A small network was shown many inputs. Here are its activations along a few directions, one row for each input.
Each table varies a few parts of the input and shows all the possible inputs, shuffled.
A made-up example of a description, with smaller parts first: one of 3 separate values, together with either a single point or one of 11 places around a ring or (one of 6 places along a line, together with one of 8 places around a ring).
Shared parts are said once, and a part with two or three values counts as separate values.
In the rows, 128 means zero.

Other details of the inputs vary at random and push rows far along two fixed directions, the same in every table; ignore that.

Rows:
R1: [117  75 137 145 112 124 138 137 120 100 129  90]
R2: [130 149 123 114 135 122 120 122 125 129 112 141]
R3: [117  81 130 135 107 137 131 139 115  88 124  89]
R4: [120 140 140 113 130 132 122 110 137 147 128 141]
R5: [126 142 136 108 124 131 126 115 139 151 125 130]
R6: [119  81 131 145 110 126 129 144 119  91 127  87]
R7: [115  72 118 143 128 133 125 154 127  87 139 101]
R8: [128 149 125 108 122 130 120 117 142 140 121 128]
R9: [225 198 126 201 127 186 169 170  86 128 231 117]
R10: [125 151 124 109 134 128 118 116 141 127 123 137]
R11: [131 139 131 113 125 121 130 117 127 148 115 135]
R12: [116 147 131 113 132 131 121 115 139 133 126 145]
R13: [127 129 125 130 141 123 129 126 141 153 121 151]
R14: [122 145 127 117 134 123 124 119 124 133 116 148]
R15: [129 148 121 123 138 111 117 127 129 133 115 138]
R16: [122 135 114 126 143 122 123 133 139 143 124 153]
R17: [126 137 134 117 131 123 128 112 124 144 118 146]
R18: [134 131 127 123 134 119 131 132 145 154 118 141]
R19: [111  68 138 151 118 127 136 131 116  95 132  98]
R20: [121 144 123 127 137 112 123 123 127 137 118 145]
Description of these inputs: one of 4 places along a line, together with one of 5 places around a ring.
Changing only the place on the ring of 5 turns R2 into R17. The same change can be made to R15. Which row results? -> R19
Change only the place on the line of 4 in R8. List by row number the other rows that result. -> R3, R6, R9
Change only the place on the ring of 5 in R16. List by row number the other rows that result. -> R7, R9, R13, R18
Change only the place on the ring of 5 in R10. List by row number the other rows that result. -> R4, R5, R8, R12

Rows:
R21: [177 177 117 146 140 116 141 145 133 187 126 162]
R22: [ 63  35 112 118 141 100 111 146 166 122  93 138]
R23: [105 107 151 128  99 188 135 116 106  70 161  90]
R24: [134 178 134  73 130  88 124  95 158 214  74 171]
R25: [ 77  46 104  97 130 106  97 146 154  90  70 121]
R26: [149 178 134 101 110 168 129 115 115 137 141 131]
R27: [188 177  98 168 142 166 145 168 101 118 181 142]
R28: [ 86 100 157 127  94 159 130 108 112  68 142  90]
R29: [107 144 115 103 145  58 106 116 161 194  66 182]
R30: [134  68 139 136 122 144 144 140 126 114 136 103]
R31: [209 237 143 142 110 166 164 116 107 198 179 147]
R32: [128  92 119 168 122 126 132 156  97  71 139  90]
R33: [129 153 117 152 150 107 126 137 140 168 137 170]
R34: [191 199 138 132 131 164 153 123 117 180 170 147]
R35: [148 131 152 164  86 174 148 132  71  73 181  63]
R36: [ 97 157 126  71 137  65  91  88 149 154  51 162]
R37: [ 57  55 134  49  89  97  94 100 148  99  41  94]
R38: [152 170 120 100 141 134 120 120 122 135 125 149]
R39: [162 201 149 130 111 135 143  97 116 190 145 140]
R40: [106  64 135 145 123  98 128 131 127 116 105 102]
R41: [104  78 114 144 136 142 126 150 123  67 144 114]
R42: [146 102 132 145 111 146 142 142  95  70 144  85]
R43: [191 185 110 164 146 151 154 169 122 176 175 167]
R44: [ 72  90 115  77 114 101  75 137 203  87  97  64]
R45: [136 200 138  90 149 131 128  89 152 208 121 188]
R46: [131 150  97 137 152 139 123 151 129 117 150 155]
R47: [115  68 135 147 135 144 136 139 133 110 143 115]
R48: [120  85 135 120 106 158 135 134 107  78 136  88]
R49: [145  68 136 165 114 136 154 157 109 107 142  86]
R50: [181 176 111 163 139 125 151 165 122 177 149 158]
R51: [125 145 110  91 136  96 109 121 137 142  73 147]
R52: [180 189 132 135 117 159 142 127  91 128 154 115]
R53: [145  68 143 156 111 138 150 145 110 103 141  84]
R54: [ 71  45 140 101 135 117 117 109 157 117  92 122]
R55: [139 161 106 165 146 130 128 148 109 112 157 142]
R56: [192 234 121 134 131 138 125 133 184 187 193 125]
R57: [ 25  55 142  63 118  87  89  89 157  92  48 113]
R58: [161 159 113 129 138 146 126 137 119 125 140 141]
R59: [160  98 138 224 127 167 167 164  89  86 217  96]
R60: [153 203 132 105 151  82 118  88 144 216  90 181]
R61: [168 179 115 172 142 111 144 151 121 172 149 158]
R62: [ 86 141 111  70 158  98  89 101 163 147  73 179]
R63: [118  92 142 142 113 177 137 128  98  62 167  85]
R64: [142  98 113 160 117 141 140 162 105  69 139  94]
R65: [107  95 139 125 103 125 122 121 104  80 117  80]
R66: [151  95 153 180 100 152 158 135  88 105 168  70]
R67: [211 233 137 194 153 160 166 133  94 171 217 163]
R68: [114  90 136 135 130 156 126 126 115  69 146 108]
R69: [146 118 144 176 126 162 143 136  78  61 189  89]
R70: [124  60 131 141 129 139 137 145 128 115 130 106]
R71: [106 151 111  92 167  93 105 117 173 197  91 200]
R72: [ 76  77 128 118 132 105 106 122 131  81 104 114]
R73: [102 130  96  88 137  79 102 137 162 139  56 160]
R74: [131 209 143  84 132 144 132  81 155 208 126 184]
R75: [ 92  77 162 141  95 153 144 104 129 100 145  90]
R76: [121 142 108  90 154  92 110 126 175 196  76 191]
R77: [ 72 139 112  58 143  46  75  92 163 159  22 169]
R78: [120 162 100 117 142  81 111 138 137 138  93 154]
R79: [ 90  66 148 137 130 114 125 112 135 106 118 113]
R80: [159  96 150 157  91 195 163 144  99 104 193  75]
R81: [ 65  66 116 119 138  92 102 133 142  78  93 120]
R82: [147 190 146 135 138 133 141 102 122 177 156 156]
What do these inputs look like to the network? -> one of 2 separate values, together with either a single point or (one of 5 places around a ring, together with one of 6 places along a line)
Changing only the choice among 2 separate values turns R21 into R64. The same change can be made to R67. Which row results? -> R72
Changing only the choice among 2 separate values turns R69 into R79. The same change can be made to R32. Which row results? -> R29
Change only the place on the line of 6 in R29. List by row number the other rows that result. -> R39, R40, R60, R61, R66
Change only the place on the ring of 5 in R37. List by row number the other rows that result. -> R23, R26, R28, R35
Start at R45 and move only the place on the ring of 5, one step at a time. The first step leads to R34. Which rows follow, in order? -> R24, R66, R82
